Each row below holds a small network's activations on one input, seen along a few directions.
In each table, some parts of the input vary, and every possible input appears once, in random order.
A made-up example of a description, with smaller parts first: ring(8) and (point or ring(9) or (values(3) and line(4))).
Shared parts are said once, and a part with two or three values counts as separate values.

Other details of the inputs vary at random and push rows far along two fixed directions, the same in every table; ignore that.

Rows:
row 1: [ -2  11   2  25  29  -6   9 -17   7  14   6  12 -18]
row 2: [ -7  26  45 -23  -9 -26  18 -27 -58  -3 -16  33 -15]
row 3: [ -5 -11 -23  12   3  17  -9  12  25   9   8   2  -3]
row 4: [ -1 -14 -24   8  -4  21  -9  15  36   1   7 -18   4]
row 5: [  5  17  29 -38 -21 -22  10  -8 -56 -24 -10   5   3]
row 6: [ -2 -15 -22   7  -4  14 -15  14  29  11   5 -11  -1]
row 7: [-10   9  -9  17  18   1  -2 -14   4  19   9  29 -22]
row 8: [  0   8  -3  21  25 -12   1 -14   2  14   3  21 -14]
row 9: [ -3   9  14  -4  -3 -10   4  -9 -26   2  -8  19  -1]
row 10: [ -4  22  40 -16   2 -18  25 -18 -48 -14 -12  17  -8]
row 11: [  6  -4 -36  13  12   2 -13   4  23   9  13 -11   1]
row 12: [  1 -17 -20   3  -6   6 -20  10  18   8   2  -8   9]
row 13: [ -5  15   1  12  22 -10   7 -14 -11   7  -1  23 -12]
row 14: [  4 -12   1 -25 -28  -7  -9  11 -12  -8 -19 -20  28]
row 15: [-10  15   6  12  15  -4   5 -19 -15  12   7  40 -25]
row 16: [ -1 -12 -20  10   0  18  -4  14  36   1   6 -22  12]
row 17: [ -2 -12 -25  16   5  11 -18   7  20  13   7   3   2]
row 18: [  6  -4  12 -32 -27 -12  -3  10 -30 -22 -24 -21  30]
row 19: [ -3   6  14  13  10   2   8  -9   3   5  13  24 -29]
row 20: [  6  15  17  -6   4 -22   7 -16 -31  -3   7  20 -17]
row 21: [  9 -26  -4 -24 -35  12  -9  29  17 -20 -10 -49  39]
row 22: [ -1  -6 -10  10   1  16   0   6  19  -1   8   1  -6]
row 23: [ -5 -12 -24   5  -3  16 -11  14  27   9   5  -7   0]
row 24: [  0  -4 -14   6   9   3   0   4  15   1  -4 -19  11]
row 25: [  8 -14 -17  15   9  15  -5  15  33   0   8 -23  14]
row 26: [ -4  -4 -24  16  11   5  -8   1  16  14   0   6   5]
row 27: [  4  -9 -16  17  14   6  -4   7  21   4   2 -16  11]
row 28: [ -9  13  -6  18  22  -5   4 -17   0  20   3  29 -18]
row 29: [  3  -2  29 -37 -37  -2   7   9 -21 -25 -16 -27  21]
row 30: [ -5   6   1  20  17   9  11  -5  14   5  13  14 -14]
row 31: [ -7  18  36 -23 -13 -17   9 -20 -48  -4  -9  28 -17]
row 32: [ -3   8  14  15  10   6  10  -9  -1   2  13  26 -26]
row 33: [  0   8  44 -41 -36  -7  13  -3 -41 -26 -14  -3  -2]
row 34: [ -3  12  -6  21  26 -11   1 -17   3  16   2  19 -17]
row 35: [-4 -7 -7 10  1 11 -6  8 11  7  8  9 -9]
row 36: [ 15 -25  -5 -24 -28   9  -9  28  16 -21 -11 -55  42]
row 37: [  5   8 -16  18  20  -9  -5 -12   7  14  16  10 -18]
row 38: [  8  -2  36 -45 -34 -17  10   5 -43 -29 -27 -27  28]
row 39: [  0  16  17  16  23  -3  14 -17   1   6  10  16 -22]
row 40: [  2  -9  -4  10   0  13   0  10  20  -2   7 -10   6]
row 41: [  2  -3  -3 -27 -19  -8  -5   8 -13 -14 -21 -24  27]
row 42: [  6  10  -5  12  16 -10  -2 -10  -7   5  14  17 -14]
row 43: [ 10 -20  -8 -24 -25  13  -6  27  12 -23 -11 -50  42]
row 44: [ -2  12   8  12  20   2  13 -10   5   2   8   8 -13]
row 45: [  0 -19 -15   1 -10  12 -15  18  22   5   4 -11   4]
Description of these inputs: ring(5) and (point or ring(8)).
Q: The inputs of row 21 and row 30 match in every part but the ring(5) part. If row 20 is changed in the same way as row 21 into row 30, which row does it become?
A: row 5
Q: The inputs of row 34 and row 41 match in every part but the ring(5) part. If row 29 is changed in the same way as row 34 into row 41, which row does it become?
A: row 16
Q: Which other rows agree with row 32 in the ring(5) part? List them by row number.
A: row 9, row 17, row 18, row 25, row 27, row 35, row 40, row 42
Q: Which other rows does row 3 become when the ring(8) part takes its other values? List them by row number.
A: row 10, row 13, row 15, row 22, row 26, row 30, row 43
Q: Which other rows does row 19 become when the ring(8) part takes its other values? List them by row number.
A: row 8, row 12, row 14, row 21, row 36, row 38, row 45

Rows:
row 46: [  2   7  30  36  32 -10  16 -15   9   9   7  26 -33]
row 47: [ 25 -23 -35  -6  -8  -9 -24  24  15 -18  -2 -43  30]
row 48: [  2  -2 -27  26  25  24  -3   2  53  10  32 -19 -15]
row 49: [ -4 -11 -33  29   8  34 -14   4  47  21  33   5 -12]
row 50: [-10  28   1  19  42 -17  13 -33  -6  22  -3  19 -18]
row 51: [ -1  -8 -40  33  45  -3  -9   2  38  25  -3 -19  -1]
row 52: [ 15   0  36 -16  -8  -7   8   4 -27 -26   7 -11  -6]
row 53: [ -6  -2  23 -29 -21   7   4   9 -25 -13   3   3 -21]
row 54: [ -4 -28 -13  -8 -39  26 -14  21  36   1 -11 -29  33]
row 55: [  4  -7  27 -21 -20   3  -4   8 -30 -15   5  10 -14]
row 56: [-14  16   8   8  12  14   7 -17   2  13  25  35 -45]
row 57: [-10  18  27 -18   4  19  48  12 -26 -46 -20  -8  23]
row 58: [-15   1  29 -27 -33   5   8  -2 -10  -6 -18   6  -4]
row 59: [  4 -40  -9  -6 -31  15 -23  34  28  -5 -15 -28  24]
row 60: [ 26 -18 -34  -7 -14  -7 -18  20  15 -15   5 -40  44]
row 61: [  5 -13 -44 -17 -34   9 -26  16  14  -4  -2 -24  32]
row 62: [  5  20   5 -31 -12 -20   9 -13 -27 -19  -6  -9   2]
row 63: [  2  23  19  23  24   6  20 -26   3   5  33  20 -29]
row 64: [ -3 -23 -19  39   9  21 -13  10  52  28  13  13   0]
row 65: [-24   8  19 -21 -12  27  31  15 -31 -34 -22  15  17]
row 66: [-19  20  -5  22  22  -7   0 -30 -12  32  -2  43 -13]
row 67: [-10  12   0  27  28 -14  -4 -21 -17  31   1  49 -10]
row 68: [  5   5  31 -24  -8  -3  16   6 -20 -23   5 -18 -14]
row 69: [  2   8  39 -12 -20  -1  20 -10  -7 -11 -11 -11  12]
row 70: [ -3   9  36 -21 -18  -3  20  -6  -5 -14 -16 -16   2]
row 71: [  9  -9 -35  42  40  -3 -12  -3  35  27   8  -8  21]
row 72: [ 15   5  36 -15 -12  -4  13  -1 -26 -22  13  -7   7]
row 73: [-18   4  17  21  15   3  11  -9  10  20   3  38 -46]
row 74: [ -6  15  -2 -34 -27 -11  -3  -7 -32  -9  -9  11  -5]
row 75: [  5 -21 -45 -20 -25   4 -27  29  13  -5  -8 -28  14]
row 76: [  1  15  17 -16  -4 -18  11 -20 -31  -4 -20 -11  26]
row 77: [ 16 -29  -1   0 -22  11  -7  26  36  -8  -7 -47  44]
row 78: [  7   7   4 -22 -23 -18  -7  -2 -38  -9  -1  21   7]
row 79: [ -1   7  15  20  14   8   4 -12  -7  13  32  44 -32]
row 80: [ 15 -16 -38 -17 -11  -6 -14  25  18 -17  -6 -50  22]
row 81: [ -1 -13 -16  39  28  12   1  10  61  17   8 -16 -17]
row 82: [-23  21  -7  13  24  -8  -1 -26 -10  30  -7  38 -22]
row 83: [ -3 -19 -44  37  29   3 -32   8  27  33  -3   8   2]
row 84: [  9   1  20 -12   7 -28   1  -6 -37  -9 -24  -9  16]
row 85: [-13   1   8 -26 -12 -15  -4   2 -37   2 -31   2   3]
row 86: [ 10  20   8 -23 -15 -20  10 -17 -31 -19   0  -5  12]
row 87: [  3  11 -10  17  19 -16 -10 -12 -18  12  12  47 -36]
Q: The inputs of row 74 and row 62 match in every part but one. If row 82 is changed in the same way as row 74 into row 62, which row does it become?
A: row 50
Q: The inputs of row 68 and row 53 match in every part but one. If row 80 is changed in the same way as row 68 into row 53, which row does it become?
A: row 75
Q: Describe the family of inputs behind these rows.
A: values(2) and (point or (line(4) and ring(5)))
Q: Which other rows does row 64 become when the ring(5) part takes its other values? List them by row number.
A: row 54, row 58, row 59, row 73
Q: Which other rows does row 85 become when the values(2) part takes its other values? List them by row number.
A: row 51
Q: Which other rows does row 61 become when the line(4) part takes its other values? List them by row number.
A: row 49, row 54, row 66

Rows:
row 88: [ -2  24  12  17  35  -7  22 -26 -13  -3  17  28 -34]
row 89: [ -9  23   2  11  13   0  14 -16 -17   7  19  47 -40]
row 90: [  3  -2 -61  13  20 -34 -40 -11   0  32 -13  22  10]
row 91: [ -1   1  33 -24 -23  -6  11   1 -45 -13  -9  23   0]
row 92: [  6  -9 -11  32  24   6  -2   5  25   2   9  -6   2]
row 93: [-11 -19 -13 -22 -34  15  -6  22   6  -6 -21 -22  29]
row 94: [ 12   9  49 -15 -15 -25  15 -13 -34 -17  -5  -3   3]
row 95: [  5   2 -20  17  27   3   2   1  27   4  21 -11 -10]
row 96: [  1  -9  -6 -15 -15   9   7  17   8 -13 -25 -36  37]
row 97: [-12 -21  -8 -22 -33  16 -13  19   6  -8 -21 -24  24]
row 98: [  0  -1 -10  23  23   6   2  -3  34  14  -1 -10  -4]
row 99: [  5  16  31  26  29 -17  18 -22 -10   6  12  29 -30]
row 100: [  4 -23  -8 -19 -30  17 -17  26  -1 -13  -7 -16  36]
row 101: [-11   9  39 -30 -31 -12   8 -13 -31  -2 -16  10  -7]
row 102: [ -1  -5  -5 -15 -13  13   3  14   7 -14 -23 -34  41]
row 103: [  3  23  17  13  31 -13  20 -27  -9   2  19  22 -37]
row 104: [  2 -11   1 -21 -17   3   0  19  10 -12 -22 -44  32]
row 105: [-20  13  31 -27 -22  -1  14  -9 -40  -9 -19  24   2]
row 106: [ -1 -10   0 -15 -12   8   1  13   7 -15 -24 -36  30]
row 107: [  5  -4 -23   9  -6   7 -17   1  26  11  20  -3 -15]
row 108: [ -3  20  11   8   9  -4   4 -19 -13   9  18  37 -48]
row 109: [  7 -16  -7  18  -1   5 -18   3  26  19  16   4  -8]
row 110: [  9  17  36 -29 -13 -22  18 -18 -34 -21   2  -8  -4]
row 111: [  4  15  40 -15  -7 -10  20  -5 -42 -24 -11   8  14]
row 112: [  1 -10 -21 -28 -34  18 -15  23   0 -19  -2 -22  26]
row 113: [  2 -17 -13  17   6  10 -16  13  24  16  14   7  -8]
row 114: [  7 -18 -10  18   4  10 -17   8  24  16  12   6 -10]
row 115: [  1   0  -8  23  19   2   2  -8  36  18   3 -12  -1]
row 116: [  7  -7 -15  32  23   6   5   7  25   4   9  -3   6]
row 117: [-10 -11 -15  12   1  13 -11   3  30  20  -1   1 -10]
row 118: [  8   7 -54  25  38 -34 -27 -17  -8  34  -8  -5  18]
row 119: [  6  11  48 -16  -6 -21  19  -4 -39 -20  -8   3  -1]
row 120: [ -9 -21  -5 -28 -36  11 -14  24   8  -5 -20 -30  23]
row 121: [  4   2 -28  19  26   9   8   1  25   2  18  -6  -2]
row 122: [ -1  -3 -27  10   4  11 -13  10  24  10  20   3 -19]
row 123: [ -1  -3  37 -26 -24  -5   4  -1 -45 -16 -10  17  -3]
row 124: [ -3  -5 -31  14   4  16 -13   6  21   5  17   6 -17]
row 125: [ -4  32  12  14  34  -4  24 -25 -16  -1  18  32 -23]
Q: Describe the family of inputs behind these rows.
A: values(2) and (point or (values(3) and line(6)))
Q: The inputs of row 104 and row 120 match in every part but the values(2) part. If row 115 is changed in the same way as row 104 into row 120, which row does it become?
A: row 101
Q: Which other rows does row 111 become when the values(3) part takes its other values? List them by row number.
A: row 102, row 125
Q: Which other rows does row 92 become when the values(2) part takes its other values? List them by row number.
A: row 123
Q: Which other rows does row 120 become when the values(3) part takes its other values? List them by row number.
A: row 113, row 122
Q: Start at row 110 and move only the line(6) part, one step at a time. The first step leads to row 103. Which rows follow, in order?
A: row 95, row 88, row 121, row 125
